These are the activations of a small neural network, seen along a few directions. Each row is one input.
In each table, some parts of the input vary, and every possible input appears once, in random order.
A made-up example of a description, with smaller parts first: one of 6 places along a line, together with either a single point or one of 9 places around a ring or (one of 3 separate values, together with one of 5 places around a ring).
Shared parts are said once, and a part with two or three values counts as separate values.
(in the rows, 128 means zero)

Other details of the inputs shift rows strongly along two fixed directions, in all tables alike. That doesn't count.

Table:
r1: [110 130 148 133 100 114 141 113 144 132 119 136 134 134 136  92 124]
r2: [124 150 120 139 150 143 108 123 103 152 119  97 110 145 127 151 124]
r3: [121 127 131 133 126 118 145  99 137 132 124 132 121 137 116 115 109]
r4: [128 131 115 142 176 130  91 142  91 151 104  79 113 166 120 157 142]
r5: [142 112 103  94 117 126 129 146 133 107 149 123 131 107 134 120 116]
r6: [119 145 140 132 120 131 143 101 136 141 127 127 115 127 127 122 114]
r7: [112 143 141 149 108 116 154  90 143 131 121 161 135 121 129 121 130]
r8: [148 106 118 115 100 118 144 145 152  93 147 160 155  93 139  99 128]
r9: [104 140 153 132 111 111 149  79 149 144 120 124 114 144 117  94 106]
r10: [ 99 132 131 161 184 145  74 169  81 180  94  70 111 181 129 158 148]
r11: [125 121 113 134 113 121 141 120 143 114 131 161 150 115 122 120 123]
r12: [153 114 100 112 106 137 161 136 150  98 156 186 143  77 132 133 117]
r13: [126 140 139 138 123 124 153  96 135 133 126 138 113 127 124 128 114]
r14: [144 105 101 121 163 139  98 188 105 121 133  98 130 124 131 155 137]
r15: [130 139 139 148 150 129 120 126 116 146 116 101 115 147 125 149 138]
r16: [139 122 109 115 113 145 144 141 142 117 144 164 138  92 133 134 120]
r17: [121 127 139 141 125 114 142 107 144 130 124 131 129 140 122 107 134]
r18: [ 93 158 165 159 132  97 137  51 125 164  96  99  93 186 112 104 114]
r19: [105 134 123 156 151 138  98 140 106 159 100 113 134 155 122 145 136]
r20: [132 146 133 129 111 116 154  83 138 124 132 139 111 126 124 120 109]
r21: [141 120 134  78 124 142 133 136 126  96 147 147 147 118 116 122 122]
r22: [140 112 117 110 108 140 133 157 141 115 148 150 134  94 144 130 127]
r23: [163 118 112  98 103 120 142 144 146  86 158 137 126  89 139 128 121]
r24: [158 101 103  99 114 125 150 141 150  93 150 151 145  95 126 115 118]
r25: [111 149 164 156 106 104 149  80 150 138 115 142 132 136 130 105 144]
r26: [133 116 118 110 178 170  80 187  76 128 124 120 147 144 115 169 151]
r27: [105 151 174 162 140 110 120 103 122 156 108  81  94 167 130 130 138]
r28: [152 121  91 107 143 152 100 176 106 120 146 104 125 111 141 163 129]
r29: [153 109 125 111  96 122 148 143 158  92 158 164 137  82 143 115 129]
r30: [146 125 113  83 162 155  92 162  92 112 137 118 143 139 121 159 134]
r31: [169 119  88 113 147 143 110 169 110 112 139 119 131 110 130 168 134]
r32: [136 111 127 121 114 118 141 142 147 106 143 141 135 111 134 105 129]
r33: [ 89 159 209 164  76  79 165  37 169 140 108 136 112 148 139  67 135]
r34: [150 118 110 131 137 139 126 156 127 120 140 143 140 107 132 149 143]
r35: [108 136 144 153 136 135 101 138 109 158 104 111 124 144 143 140 146]
r36: [117 134 127 149 181 126  81 154  84 156 102  57 104 173 127 159 147]
r37: [ 96 140 141 166 154 125 119 103 118 161 100 112 113 170 115 133 130]
r38: [109 130 138 131 113 121 142 104 149 137 123 142 126 133 119 106 115]
r39: [111 127 147 119 110 112 144 109 145 132 131 115 117 135 129  96 115]
r40: [125 127 149 106 111 138 129 125 117 107 130 157 155 128 116 115 139]
r41: [117 137 153 123 102 120 147 105 148 131 136 120 112 125 137 109 117]
r42: [153 112  87  92 118 134 131 141 135 107 152 145 139  97 125 124 105]
r43: [137 117 111 137 134 128 121 147 129 120 129 139 154 121 126 128 142]
r44: [136 122  92 133 149 159 101 178 102 136 121 141 147 107 136 172 142]
Each input here is: one of 4 places along a line, together with either a single point or (one of 2 separate values, together with one of 5 places around a ring).
- Changing only the place on the line of 4 turns r10 into r39. The same change can be made to r29. Which row results? => r27
- Changing only the place on the line of 4 turns r6 into r44. The same change can be made to r41. Which row results? => r35
- List by row number the other rows that have the place on the line of 4 in common with r36. => r2, r4, r5, r18, r20, r23, r28, r30, r31, r42
- Start at r19 and move only the place on the ring of 5, one step at a time. The first step leads to r1. Which rows follow, in order? => r8, r43, r11
- Change only the place on the line of 4 in r30. List by row number the other rows that result. => r21, r26, r40
- Change only the choice among 2 separate values in r11. List by row number the other rows that result. => r7
